Each row below holds a small network's activations on one input, seen along a few directions.
Each table varies a few parts of the input and shows all the possible inputs, shuffled.
Descriptions start from the smaller parts, as in this example, which fits no table here: one of 8 places around a ring, together with either a single point or (one of 2 separate values, together with one of 4 places along a line) or one of 9 places along a line.
Shared parts are said once, and a part with two or three values counts as separate values.

Other details of the inputs vary at random and push rows far along three fixed directions, the same in every table; ignore that.

A family of inputs:
r1: [-10   2 -26  -9  24  29  12   3   0   6   6 -17 -18  -3 -48]
r2: [-25   6 -35 -31  30  33  11  20 -17  12   3 -27 -25  -5 -51]
r3: [-14  -1 -31 -31  28  26 -17   4 -23   3  -6   4 -29  12 -17]
r4: [  1  20 -45 -19  18  33  -6 -24  35  24  21 -17  24 -25 -71]
r5: [ 14 -10 -10   8  11  16 -16   3  32 -30 -25   2   0  12 -12]
r6: [ -6   8 -10 -19  16  21 -18  14   0  -5 -21 -11   5   3 -18]
r7: [  8  -9  26  42 -29 -20  14   4  27   1  -2  -8  23  -6  28]
r8: [-17   3 -21 -27  32  24   5  26 -30   5 -10 -21 -13  10 -19]
r9: [ 23   5   2 -11  -6  12 -29  -6  58 -26   1   5  43 -46 -38]
r10: [  8   1  24  36 -41 -25   5  -5 -11   5   7   9  12   4  51]
r11: [-27  -2 -14  -9 -15 -13  47 -15 -34  67  41 -26   6 -10  -8]
r12: [  6 -10  60  46 -24 -54  -6  13   7 -19 -25  15  -1   4  63]
r13: [-23 -28   4 -25  19   1  14  25 -68  17 -28   9 -57  46  30]
r14: [ 24  11  17  15   4  -2 -47   7  61 -37 -25  -2  18 -18   1]
r15: [-14 -37  45 -36  21 -20  15  50 -91 -19 -54  15 -56  22  53]
r16: [-16   0 -37 -15  17  29  19  -9  -3   4  14 -12 -16   6 -42]
r17: [ 17 -24  43  50 -36 -37  -5  -9   3 -26 -25  17  -6  19  61]
r18: [ 34 -18  36   4   6   0 -33   8  34 -50 -46  26   6 -17   1]
r19: [-18 -17  17  27 -29 -11  40   1 -32  10  11   8 -20  29  43]
r20: [-28  15  -1 -15   1 -25  30  -5 -48  37  36 -13  -3  -2   7]
r21: [-12   6 -16 -30  49   5  -8   6 -24   6 -12   0 -35   0 -31]
r22: [ 16  -7   3  -7  25   2 -33   5  12 -33 -35   9 -27  15   4]
r23: [  7  -6  41  20 -18 -36   7  16 -31  -4 -17  14 -20  24  75]
r24: [  5 -13  -3   0  20  23 -23  24  16 -34 -39  13 -15  26   8]
r25: [ -1  10   2  30 -39 -17  10 -29  24  29  41 -16  39 -32   2]
r26: [ 10  21 -13  12  -6  32 -22   9  41 -33  -9   2  19   0 -19]
r27: [ -4  -2  -8  22 -17  -7  47 -27   3  44  43 -19  20 -12 -10]
r28: [  1   8   8  12   1  22 -18  23  20 -37 -26  -8   5   6  -7]
r29: [ 23  -2   0  10 -46 -14  21 -54  40  11  57   8  56 -38 -19]
r30: [ 22 -16  28  20 -50 -25  11 -21  21  -3  32  29  39 -14  25]
r31: [ 25  20  18  12   1   4 -52   9  54 -43 -25  -1  25  -7   3]
r32: [  0   7 -17 -16  27   0 -20  -8   7 -15  -9  10 -14   5 -23]
r33: [-29   9 -13 -10 -12 -11  37 -15 -57  52  45 -25   2  -9   5]
r34: [ 18   4  -2  13  11  16 -38  -6  41 -26 -26   2   7 -15 -20]
r35: [ 18  20 -16  -6  26  18 -32 -14  51 -11   0  -6  13 -23 -40]
r36: [-18   6  -6   1 -14 -27  27 -21 -30  39  50  11  -2   9  13]
r37: [ -4  -9  -1 -26  38  10 -24  23 -23 -16 -30  14 -46  30  15]
r38: [-20  10 -23 -13 -20  -4  44 -18 -42  62  47 -11  10   2   1]
r39: [  3   8  34  28 -29 -43  11   3 -17   1   3  22   1  12  58]
r40: [  6  -8   4 -39  13   8  -4  23 -28 -14 -16  19 -13  -4   3]
r41: [-14  13 -50 -41  34  38   6  16 -25  16   7 -15 -12   6 -40]
r42: [ 10   8 -13  28 -44  -7  18 -51  46  27  46  -5  51 -15 -15]
Description of these inputs: one of 6 places around a ring, together with either a single point or one of 6 places along a line.
The inputs of r33 and r25 match in every part but the place on the ring of 6. If r20 is changed in the same way as r33 into r25, which row does it become? -> r12
A walk changes only the place on the line of 6. It starts at r39 and steps to r23. List the rest of the walk in order. -> r10, r38, r41, r26
A walk changes only the place on the ring of 6. It starts at r2 and steps to r1. List the rest of the walk in order. -> r16, r19, r26, r28
Which other rows agree with r35 in the place on the ring of 6? List them by row number. -> r1, r4, r18, r21, r27, r34
A walk changes only the place on the ring of 6. It starts at r29 and steps to r30. List the rest of the walk in order. -> r40, r15, r9, r18
